A small network was trained on invented records. Each row is its activation on one of them, seen along a few directions.
Here are examples, each followed by its value of one field, Taf.
The largest differences between rows may come from other fields.
In the rows, 500 means zero.
Random noise pushes rows far along 9 fixed directions. That doesn't count. These rows show it; they differ only by the noise:
[554 556 472 524 419 421 672 417 438 460 657 459 454 698 405 697 489 574
 369 710 612 525 462 363 538 547 570 440 475 419 501]
[471 337 426 407 445 537 471 668 400 447 515 521 498 467 431 437 371 556
 656 553 357 644 457 729 449 784 450 439 490 524 281]
[589 525 515 737 493 466 516 414 471 465 482 624 478 607 469 638 493 579
 343 617 507 671 334 530 571 489 506 493 457 443 467]
[442 416 608 376 567 667 591 551 542 449 278 612 327 439 547 585 491 439
 526 376 246 478 419 778 468 467 636 615 436 574 225]
[320 509 423 476 591 543 431 635 678 586 571 377 527 450 756 459 571 533
 443 323 486 766 698 483 405 478 689 555 346 344 331]
[445 448 640 595 470 333 841 615 441 548 586 425 517 596 469 451 475 620
 418 543 507 703 383 380 579 392 544 598 296 362 279]
[655 646 337 718 601 451 407 283 449 505 520 490 633 542 508 532 477 543
 483 547 765 383 581 338 429 548 318 306 698 330 799]
[537 718 464 587 390 438 286 446 530 475 396 556 558 613 632 581 460 544
 292 256 622 343 571 446 541 342 525 496 521 550 575]
[568 702 529 354 470 424 519 376 613 525 360 483 597 529 566 592 543 361
 451 335 573 226 657 513 644 430 534 511 510 508 442]
[594 401 600 712 543 528 450 518 399 338 375 612 526 587 524 570 384 598
 563 519 568 518 377 466 425 262 343 488 612 435 405]
[396 425 364 545 316 697 107 718 342 347 391 705 283 549 556 529 279 708
 383 283 278 575 351 812 296 640 580 483 518 755 445]

[470 497 545 365 416 361 907 577 306 494 678 313 505 576 326 445 382 609
 620 624 614 291 503 267 456 572 421 456 525 425 520] : y5
[491 469 512 522 608 470 590 535 487 575 310 484 567 320 530 314 513 460
 563 299 422 445 499 567 471 486 416 534 499 425 448] : y15
[543 606 376 519 527 396 705 374 454 667 575 436 482 504 349 467 551 445
 274 590 569 490 452 422 598 684 568 516 416 494 646] : y2
[557 652 449 419 653 375 608 361 632 662 432 374 703 325 523 321 585 318
 620 372 555 385 693 515 621 656 402 470 524 357 543] : y6
[484 317 466 252 275 567 238 676 428 250 586 516 473 637 473 644 382 540
 640 615 478 513 546 592 449 531 509 469 570 673 281] : y8
[325 400 600 523 569 488 651 778 437 570 351 416 500 386 604 138 418 610
 556 147 433 526 498 449 303 313 449 648 404 406 388] : y7
[644 411 616 580 537 645 395 386 524 300 378 661 448 625 506 811 509 479
 467 652 529 471 394 506 462 218 486 523 615 484 399] : y4
[622 474 529 451 327 281 484 455 510 443 594 453 741 746 341 626 526 407
 413 687 635 526 545 320 774 506 454 511 414 466 335] : y16
[528 529 683 854 610 498 644 445 365 466 282 618 397 562 508 423 419 660
 394 288 527 315 276 341 376 138 385 594 569 463 628] : y6
[712 719 438 497 534 507 353 139 670 460 437 542 588 637 533 824 633 349
 340 595 750 228 655 370 623 411 510 383 659 463 699] : y13
[453 487 383 511 413 611 278 516 353 469 461 602 304 475 486 478 401 596
 413 392 404 393 442 626 327 572 559 485 589 717 713] : y10
[446 518 459 574 500 498 639 555 432 521 625 398 438 579 517 476 434 622
 490 596 614 549 518 294 368 493 496 415 543 380 613] : y18
[473 461 590 512 617 370 675 584 598 632 475 396 704 342 581 286 545 488
 659 448 527 616 578 479 581 472 395 562 413 326 338] : y10
[495 556 724 642 569 539 787 466 449 548 335 680 310 361 490 417 449 611
 565 442 340 374 207 709 564 440 451 568 497 621 540] : y19
[454 469 410 256 284 515 406 637 348 335 585 352 449 677 447 595 355 581
 496 450 684 175 677 238 287 414 513 420 652 572 568] : y12
[647 555 511 667 250 486 252 434 410 302 480 730 422 696 404 740 400 594
 275 627 447 588 218 628 654 494 490 488 536 712 518] : y1
[403 347 459 558 757 609 665 438 551 506 681 424 374 460 532 577 560 488
 536 628 546 735 505 345 249 354 538 533 505 285 589] : y2
[493 543 429 590 463 502 429 500 368 501 524 554 499 454 453 382 439 566
 493 426 460 435 418 556 446 628 407 412 556 577 673] : y3
[529 655 402 682 407 328 238 586 429 664 495 492 671 488 600 260 422 586
 387 220 621 469 520 415 515 573 359 448 498 512 739] : y9
[436 560 451 354 741 704 850 325 431 561 447 424 264 381 434 482 563 432
 533 435 474 111 539 455 244 599 561 426 616 455 802] : y1
[329 596 333 391 705 511 608 474 617 766 584 322 493 245 600 266 646 417
 507 302 431 536 732 519 377 714 652 525 387 344 620] : y17
[475 321 454 584 543 410 219 738 474 546 589 389 796 304 597  77 338 566
 822 426 510 751 549 496 479 504 210 500 502 477 491] : y14
[443 407 581 391 484 353 604 653 535 539 711 321 555 531 525 356 476 489
 518 582 479 660 482 274 559 236 600 723 307 581 394] : y14
[544 521 418 553 674 590 341 384 620 561 416 487 589 350 554 512 578 363
 551 472 544 459 646 471 449 514 453 458 603 392 609] : y12
[519 429 445 170 680 654 670 413 510 487 447 426 512 336 415 488 524 331
 802 542 402 192 641 636 384 774 433 406 668 469 489] : y3
[401 523 390 384 356 567 601 534 448 541 796 477 241 630 411 629 469 606
 363 745 357 688 432 571 489 816 745 439 414 612 551] : y18
[375 638 434 475 368 505 372 531 542 495 576 479 366 579 601 587 563 580
 230 324 514 493 554 421 437 391 733 573 390 563 570] : y15
[418 567 547 532 433 468 334 573 696 627 428 590 557 464 646 441 592 441
 323 346 370 748 505 694 716 510 643 607 253 597 332] : y13
[521 519 489 655 635 465 519 444 531 605 545 460 564 376 578 364 514 537
 558 535 555 630 516 458 460 473 421 500 548 387 641] : y19
[456 562 478 489 474 355 765 466 428 658 466 468 472 458 358 364 553 429
 320 413 383 550 416 578 658 699 595 590 267 523 498] : y16
[447 361 534 379 548 635 707 523 456 415 535 465 300 549 460 592 514 553
 563 662 454 467 440 442 334 452 577 521 539 463 479] : y8
[587 487 513 508 581 605 360 392 685 377 493 531 558 555 615 756 632 415
 511 681 599 599 605 432 473 336 531 486 594 375 434] : y11
[490 259 570 599 620 557 628 606 387 512 476 516 502 389 404 366 430 527
 691 617 377 634 369 533 399 524 368 499 531 405 393] : y17
[586 430 581 826 443 301 708 566 126 544 350 608 476 569 180 261 346 656
 393 443 420 481  57 610 555 534 272 533 467 552 611] : y9
[521 614 510 543 823 450 789 306 662 749 431 405 632 260 551 286 693 329
 616 458 545 489 617 495 563 579 421 494 455 241 604] : y7
[518 508 660 474 531 571 562 459 481 402 300 618 395 471 497 585 486 450
 559 438 429 284 456 571 475 329 508 610 579 617 472] : y5
[448 473 487 499 414 405 551 572 444 530 715 408 554 560 473 461 492 544
 454 566 554 628 500 384 518 488 509 453 413 462 479] : y4
[423 580 556 688 597 508 311 553 652 509 399 493 603 437 815 456 551 540
 398 202 557 633 582 411 471 141 538 622 439 412 461] : y11

Here are new rows. What is Taf for each?
[428 552 466 372 461 659 434 474 523 413 609 428 308 630 554 747 484 518
 447 545 578 308 636 290 300 335 679 479 617 503 599] : y17
[361 373 316 619 577 550 460 653 352 558 642 415 471 420 525 274 451 686
 482 406 522 686 513 456 208 652 473 403 465 387 624] : y4
[622 399 573 817 679 555 444 446 517 387 464 591 605 542 574 570 462 563
 654 718 633 709 431 417 445 342 291 423 651 305 475] : y18
[464 498 374 463 363 445 498 567 417 502 670 393 479 649 450 509 434 633
 379 564 645 497 560 331 420 610 534 390 486 493 611] : y13
[464 296 427 566 517 704 505 552 261 374 472 647 198 516 354 513 376 670
 514 578 361 501 259 684 256 691 487 399 579 626 584] : y13
[505 413 442 674 450 373 503 590 356 508 624 431 575 523 414 416 404 628
 464 552 566 680 427 370 484 535 413 471 462 401 493] : y12
[506 360 528 531 509 498 425 584 409 459 532 529 629 439 416 436 401 563
 771 666 479 728 420 517 481 596 372 429 579 487 395] : y5
[528 580 586 919 553 504 247 507 573 569 268 758 448 487 686 485 579 577
 223 241 437 710 287 602 535 301 529 605 383 507 534] : y9
[570 512 698 608 535 395 585 505 592 490 449 518 675 475 593 495 505 480
 646 590 562 597 464 459 691 277 363 564 490 414 336] : y19
[600 448 498 616 455 456 315 509 441 456 490 566 677 532 453 445 414 515
 530 537 540 567 438 527 566 511 318 471 537 509 494] : y4
[507 465 478 435 520 476 520 505 451 524 407 501 524 375 408 432 490 423
 568 425 443 396 535 599 512 631 460 507 505 540 468] : y12
[580 439 504 589 497 484 578 447 354 427 577 541 518 532 375 510 450 541
 551 631 520 492 389 490 471 552 402 438 582 497 570] : y3
[512 495 629 567 562 421 694 530 494 539 414 474 580 483 522 371 466 493
 594 473 512 512 456 445 563 380 391 554 480 404 419] : y18
[612 360 509 514 696 712 189 412 646 396 330 611 605 410 605 566 522 349
 742 566 496 497 581 628 451 433 341 421 714 470 446] : y13
[536 433 674 544 444 431 501 516 509 457 429 555 564 547 459 586 499 423
 475 538 455 524 437 462 665 290 508 633 433 555 320] : y12
[584 489 654 616 531 548 696 378 442 461 358 565 383 538 417 595 543 458
 544 530 436 396 327 517 501 348 425 528 538 545 436] : y6
[524 440 606 540 688 618 765 406 517 457 590 475 351 460 513 594 522 592
 698 770 582 439 452 386 343 405 450 425 679 372 603] : y19
[570 281 519 596 581 550 564 447 367 346 539 589 444 570 336 626 400 512
 668 738 587 490 357 412 376 409 279 404 663 457 558] : y2
[611 472 679 505 344 473 691 445 373 442 427 517 444 645 330 607 435 483
 552 586 444 357 329 499 571 395 391 566 529 673 380] : y6
